Each row below holds a small network's activations on one input, seen along a few directions.
Each table varies a few parts of the input and shows all the possible inputs, shuffled.
A made-up example of a description, with smaller parts first: one of 2 separate values, together with either a single point or one of 9 places along a line or (one of 4 places along a line, together with one of 8 places around a ring).
Shared parts are said once, and a part with two or three values counts as separate values.
In the rows, zero is written as 128.

Other details of the inputs vary at random and push rows far along two fixed directions, the same in every table; ignore that.

Table:
row 1: 173 139  97 156 107 136 110 113 115 104 138  82 116  95 113
row 2: 187 186  68  78 142  96  98 161 146  52 148 152 145 128  90
row 3: 171 154  83 107 149 117 108 141 137  71 133 120 114 120  91
row 4: 126 115 127 132 142 132 131 125 135 133 118 124 110 135 122
row 5:  76 147 166  74 147 112 154 152 148 144 134 205 177 165 170
row 6: 107 115 144 124 141 129 141 125 141 152 117 143 122 149 140
row 7:  99 169 157  90 104 110 152 133 138 144 156 201 193 148 191
row 8: 106 191 152  70 102 102 149 142 134 115 164 212 205 140 192
row 9: 167 103  88 162 142 135 101 121 123 109 119  53  79 103  71
row 10: 133 111 117 138 141 136 119 131 125 125 122 103 110 120 105
row 11: 112 143 147 125 108 138 141 121 118 136 141 146 158 122 165
row 12:  93 168 163  89 102 116 153 133 125 133 157 194 192 134 191
row 13: 109 197 149  69 109 104 153 144 137 115 155 215 204 149 194
row 14: 144 116 124 171 104 142 125 102 102 130 131  69 109  93 125
row 15:  94  73 161 175 131 150 128 122 116 186  87  89 110 147 115
row 16: 178 149  83 114 128 104 101 145 133  82 132 126 116 120  82
row 17: 128  99 124 149 143 144 126 119 127 136 113  98  94 124 110
row 18:  90 174 153  52 151 105 150 163 159 124 144 226 196 172 174
row 19: 193 156  71 109 139 110  96 144 133  56 133 121 107 114  78
row 20:  69  73 181 164 133 152 141 126 116 197  88 115 124 154 136
row 21:  97  78 151 160 143 157 139 112 121 165 106  98  93 127 126
row 22: 130 150 119  96 149 122 125 149 143 107 137 151 148 139 126
row 23: 184 185  72  79 144  88 103 157 152  59 145 149 143 135  95
row 24: 190 213  72  44 138  73 100 177 153  34 157 201 172 141 103
row 25: 137  90 123 159 135 139 120 115 123 137 109  91  83 121 102
row 26: 117 174 135  71 137 103 125 173 137 105 125 202 188 167 134
row 27: 118 142 135  97 127 103 132 145 141 130 127 178 147 152 134
row 28: 124  96 128 152 137 145 122 125 121 141 116  97 103 119 108
row 29: 127  96 127 151 129 137 121 126 116 138 114 102  97 116 101
row 30: 133  91 124 159 130 141 121 116 119 138 108  96  82 118  99
row 31: 172 122  96 178 107 150 109 104 102 108 129  48  95  83 103
row 32:  29  77 214 134 135 147 173 122 131 224 109 170 146 165 188
row 33: 111 173 133  60 148 101 138 162 149 104 144 202 177 155 149
row 34: 124 103 125 147 150 151 127 119 129 133 115  96  99 125 114
row 35: 112 132 142 103 134 113 134 143 137 135 129 168 145 148 138
row 36: 164 173 101 114  99 107 115 126 128  95 161 138 152 110 133
row 37: 138  95 121 154 137 140 119 118 123 130 112  94  86 119 101
row 38: 192 223  67  40 140  76 101 179 157  32 159 203 178 143 105
row 39: 167 136  93 123 129 113 104 142 127  92 128 120 112 117  85
row 40: 130  98 122 152 139 138 121 123 126 141 116  92 101 122 105
row 41:  78 120 180 137  99 136 158 110 115 175 139 147 157 126 187
row 42: 158  98  99 164 136 135 107 118 126 127 115  63  83 114  82
row 43: 180 122  87 176  99 143  99 105 100 100 144  49  95  71  90
row 44:  81 151 163  72 150 113 157 147 151 137 132 210 169 167 173
row 45: 139  97 127 193 103 156 127  91 103 154 119  49  93  98 124
row 46: 100  91 157 177  98 152 140  95 105 175 132  90 117 102 151
row 47: 174 133  87 133 140 129 105 131 132  91 124 101  97 117  85
row 48: 135 134 130 147  98 127 129 110 116 133 142 107 133 108 143
row 49: 109  78 148 162 133 142 135 109 125 168 105 100  88 134 123
row 50:  84 122 176 136 105 138 157 113 110 164 134 140 154 124 181
row 51: 114 144 138  94 131 109 138 142 141 125 126 187 142 152 140
row 52: 206 145  64 167 107 141  93 113 102  70 137  43  95  73  79
row 53: 116 166 136  65 137  98 134 161 144 106 141 209 174 155 147
row 54:  95  86 161 179 104 160 142  97 105 180 128  90 118 105 153
row 55: 136 194 127  78 108 104 137 143 126  87 159 183 188 126 165
row 56: 100  78 148 162 145 150 140 109 126 165 106  91  89 129 124
row 57:  72 114 182 137  99 141 157 110 115 180 142 151 158 125 187
row 58: 142 123 111 131 146 124 123 125 139 119 120 110 104 132 109
row 59: 100  81 148 161 149 159 138 110 128 164 107  92  94 131 127
row 60: 143  99 115 158 133 135 116 120 128 139 114  84  95 123  98
row 61:  96  76 154 163 139 159 140 111 120 170 104 100  92 127 127
row 62:  42 103 203 112 137 134 174 124 144 205 112 195 151 178 194
row 63: 206 194  55  77 134  89  92 159 140  29 143 158 129 120  76
row 64:  81 119 171 135 105 145 153 114 115 170 140 149 158 124 179
row 65: 226 147  36 140 145 121  75 136 134  49 134  53  86  96  42
row 66: 124  78 127 175 147 159 127 106 126 153 106  66  78 121 107
row 67: 227 148  37 141 147 120  81 128 140  51 129  57  77 104  48
row 68: 139 150 117 106 135 114 110 159 129 105 116 150 152 149 105
row 69:  67  70 193 190 102 160 162  85 100 211 113  86 116 117 176
row 70: 150 136 113 146 104 133 121 115 117 121 145 104 130 103 128
row 71: 122 178 131  61 141  99 140 156 156 105 139 218 171 165 154
row 72: 169 139  99 154 108 139 110 114 113 102 139  84 118  94 115
row 73: 104  90 159 182 104 158 142  93 111 182 120  84 115 114 155
row 74:  33  76 213 136 128 140 175 114 131 223 101 177 130 169 186
row 75: 159 148 102 104 133 101 111 145 141  98 133 145 131 136 106
row 76:  66  75 178 154 144 151 154 115 135 201 108 117 120 150 155
Each input here is: one of 4 places along a line, together with either a single point or one of 6 places around a ring or (one of 2 separate values, together with one of 6 places along a line).
Changing only the place on the line of 4 turns row 25 into row 49. The same change can be made to row 20. Which row results?
Answer: row 15
Changing only the place on the line of 4 turns row 27 into row 16. The same change can be made to row 36. Which row results?
Answer: row 46
Which other rows does row 63 become when the choice among 2 separate values takes its other values? List them by row number.
Answer: row 29
Which other rows does row 67 become when the choice among 2 separate values takes its other values? List them by row number.
Answer: row 76
Which other rows does row 1 become when the place on the ring of 6 takes its other values? List them by row number.
Answer: row 13, row 14, row 41, row 46, row 70

Table:
row 77: 114 104 143 147 114 129 142 110 124 154 129 126 103 119 142
row 78: 125 139 123  89 157 111 124 158 150 117 117 166 143 160 114
row 79: 117 109 143 154 113 140 148  91 125 153 138 108 102 110 158
row 80: 126 109 126 133 157 143 127 130 135 131 118 114 107 134 115
row 81: 108 111 148 160 112 152 133 116 107 156 128  94 138 112 143
row 82:  93 179 151  59 158 121 165 137 160 120 154 209 184 163 198
row 83: 159 118 105 155 115 132 125  95 125 117 136  86  88  96 117
row 84:  83 112 158 127 154 153 158 115 138 159 126 132 127 140 165
row 85: 113 134 144 142 110 145 135 119 115 142 139 111 152 115 155
row 86: 175 197  89  79 115  90  94 174 128  61 140 170 180 136  99
row 87:  91 100 153 132 156 149 149 120 137 159 119 120 116 136 146
row 88:  62  57 194 170 114 144 159  98 116 213  99 131  98 143 159
row 89: 115 133 141 106 116  96 132 142 140 139 122 186 136 152 132
row 90: 221 120  54 169 114 123  81 109 116  71 129  49  54  83  49
row 91: 182 113  74 149 156 132  96 135 130  89 111  67  78 110  58
row 92: 121 169 137  88 116 110 125 157 128 112 140 182 190 144 145
row 93: 175 192  86  81 116  85  90 179 128  66 137 170 180 141  89
row 94: 125 107 136 165 112 150 120 119 103 145 122  83 125 108 120
Changing only one part turns row 87 into row 91. The same change can be made to row 94. Which row results?
Answer: row 86
What do these inputs look like to the network?
Answer: one of 3 separate values, together with one of 6 places along a line
A walk changes only the place on the line of 6. It starts at row 79 and steps to row 83. List the rest of the walk in order.
Answer: row 77, row 90, row 88, row 89

Table:
row 95: 160 167 109 112 123 130 128 123 116  73 140 133 132 106 129
row 96: 105  71 129 155 183 158 141 100 148 160 116  72  61 130 118
row 97: 172 184  88 106 120 110 109 140 138  93 147 120 160 122 116
row 98:  93  73 159 149 127 129 140 114 133 192 115 131 103 146 128
row 99:  92  54 164 176 111 130 139 101 122 198 110  90  86 132 131
row 100: 186 149  85 146 119 128 107 118 126  95 147  68 131 103 110
row 101:  88  89 161 133 131 131 146 125 122 167 128 142 117 119 144
row 102: 123 128 144 133 111 114 132 123 125 137 104 143 129 153 133
row 103:  98  89 148 126 134 127 133 133 128 151 123 147 114 128 117
row 104:  86 149 161 102 127 127 143 139 145 162 140 183 190 164 179
row 105: 101 156 153  99 128 132 146 140 123 127 155 158 182 127 171
row 106: 136 157 116  99 128 106 112 157 144 119 129 158 169 158 114
row 107: 194 189  74  85 121  90  95 159 119  35 128 154 138 124  85
row 108: 166 163  94  96 125 110 120 131 133  68 171 138 131  96 126
row 109:  54  77 187 141 135 150 143 141 115 190 105 140 150 146 143
row 110: 166 171  94 103 129 128 109 142 123  65 134 152 130 117 110
row 111: 135 163 115  83 181 131 140 138 159  90 117 157 124 165 138
row 112: 171 100  98 183 117 126  92 119 115 130 108  37 101 110  72
row 113: 100  93 156 139 120 124 145 115 139 179 127 140 119 138 154
row 114: 141 150 101  98 185 133 125 147 161  99 127 112 137 148 116
row 115: 140 108 112 156 131 143 105 135 107 121 123  77 119 106  95
row 116: 165 123 100 180 110 145 121  99 114 123 110  63  81 105 105
row 117:  90 157 153  96 128 127 147 148 127 133 144 171 187 135 164
row 118:  91  83 171 166 112 153 155 105 117 190  93 121 110 145 157
row 119:  72 142 167  95 134 137 142 151 131 147 142 186 188 148 173
row 120: 169  92  94 178 124 140 106  99 131 133 132  60  67  95  88
row 121:  80 128 177 108 126 136 157 138 117 154 111 187 149 149 168
row 122: 140 130 128 130 122 123 123 133 132 128 103 146 121 150 114
row 123: 119  83 137 176 114 142 138  93 126 173 129  75  83 107 131
row 124: 136  99 116 146 126 114 112 126 113 122 130 101  92 105  92
row 125: 125 124 133 128 132 132 123 142 114 117 105 148 117 133 108
row 126: 126 156 124  98 126 103 114 162 121 104 135 154 172 138 120
row 127: 152 151 109 120 122 115 111 142 135 119 132 123 155 139 118
row 128: 142 106 107 154 124 139 119 110 114 120 140  80  83  84 103
row 129: 158 132 115 164 112 143 130  97 118 117 126  87 100 111 133
row 130: 138 179 127  89 122 114 136 138 145 107 132 199 165 157 160
row 131: 165 136  87 117 132 123 109 133 130  84 153 124 108  98  96
row 132:  71 126 176 127 122 147 163 118 113 158 116 163 142 134 174
row 133: 146 163 122  99 118 104 134 120 151 110 165 156 144 123 159
Changing only one part turns row 105 into row 95. The same change can be made to row 115. Which row results?
Answer: row 121
What do these inputs look like to the network?
Answer: one of 3 separate values, together with either a single point or (one of 2 separate values, together with one of 6 places along a line)
Which other rows does row 113 become when the choice among 2 separate values takes its other values? List them by row number.
Answer: row 101

Table:
row 134: 141  92 115 166 134 150 119 111 118 132 118  72  79 104  99
row 135: 127 208 140  84  73 100 139 139 118 106 175 196 220 122 190
row 136:  73  69 177 161 139 151 149 114 127 197 100 115 109 148 145
row 137: 143  93 117 168 119 137 111 118 111 134 114  79  88 109  90
row 138: 121 179 131  59 138  96 146 146 156 102 152 218 168 155 165
row 139:  77 106 164 123 156 145 154 126 142 169 118 141 135 153 158
row 140: 113 180 137  61 134 100 133 168 140 103 141 209 193 157 150
row 141: 136  95 116 164 141 146 108 130 118 136 107  70 102 121  86
row 142: 117 178 136  62 131  99 137 161 143 102 143 217 182 155 153
row 143: 140  92 115 164 138 149 123 108 120 131 121  72  78 103 104
row 144: 204 151  56 127 148 123  85 143 135  60 129  79 106 111  59
row 145:  66  75 178 155 146 162 159 107 123 188 112 110 110 133 160
row 146:  71  72 178 160 129 153 157 102 123 194 110 121 101 134 157
row 147:  87 119 163 114 133 120 139 143 134 161 114 166 152 161 145
row 148: 140  81 119 178 126 148 115 106 113 142 111  68  74 104  97
row 149: 103 156 160 130  81 135 155 104 113 149 161 146 175 110 200
row 150: 205 151  61 129 124 113  82 145 119  58 134  90 106  99  57
row 151: 219 184  61 148  78 121  92 111 103  55 169  70 134  64 106
row 152:  72  71 180 163 123 150 150 108 116 194 105 121 108 135 148
row 153: 115 182 130  58 154 106 139 162 160 105 141 207 183 167 154
row 154:  95 122 155 110 148 125 149 130 147 153 122 160 136 157 155
row 155: 130 124 123 131 135 135 121 135 121 120 121 115 125 124 114
row 156: 207 148  57 125 138 107  96 129 142  64 135  97  86 110  70
row 157: 136 119 122 134 137 125 118 134 131 128 113 117 117 138 106
row 158:  72  72 176 158 143 152 153 111 131 196 102 115 106 148 149
row 159:  91 119 160 113 132 131 146 133 130 152 126 165 143 141 154
row 160:  74  69 175 158 133 146 156 106 129 199 104 125  99 144 151
row 161: 138  96 115 166 142 153 120 114 118 130 115  65  86 106 100
row 162:  75  68 177 161 126 143 149 112 122 199  99 125 105 145 143
row 163: 114 180 133  61 147 103 134 167 152 106 136 208 190 169 148
row 164: 160 124 115 191  72 150 116  90  88 128 145  48 118  70 128
row 165: 210 148  58 129 123 100  81 143 128  65 127  98  98 112  54
row 166: 123 174 132  61 133  89 137 157 155 110 139 223 171 166 152
row 167: 216 186  61 143  86 122 100 105 109  55 175  71 129  64 114
row 168: 167 197  90  64 141  97 112 164 145  57 149 179 168 137 119
Changing only one part turns row 145 into row 140. The same change can be made to row 154. Which row results?
Answer: row 147
What do these inputs look like to the network?
Answer: one of 5 places along a line, together with either a single point or one of 6 places around a ring
List by row number the other rows that have the place on the line of 5 in common with row 148.
Answer: row 136, row 144, row 151, row 159, row 166, row 168
Which other rows does row 153 become when the place on the ring of 6 takes its other values? List them by row number.
Answer: row 134, row 146, row 158, row 160, row 161
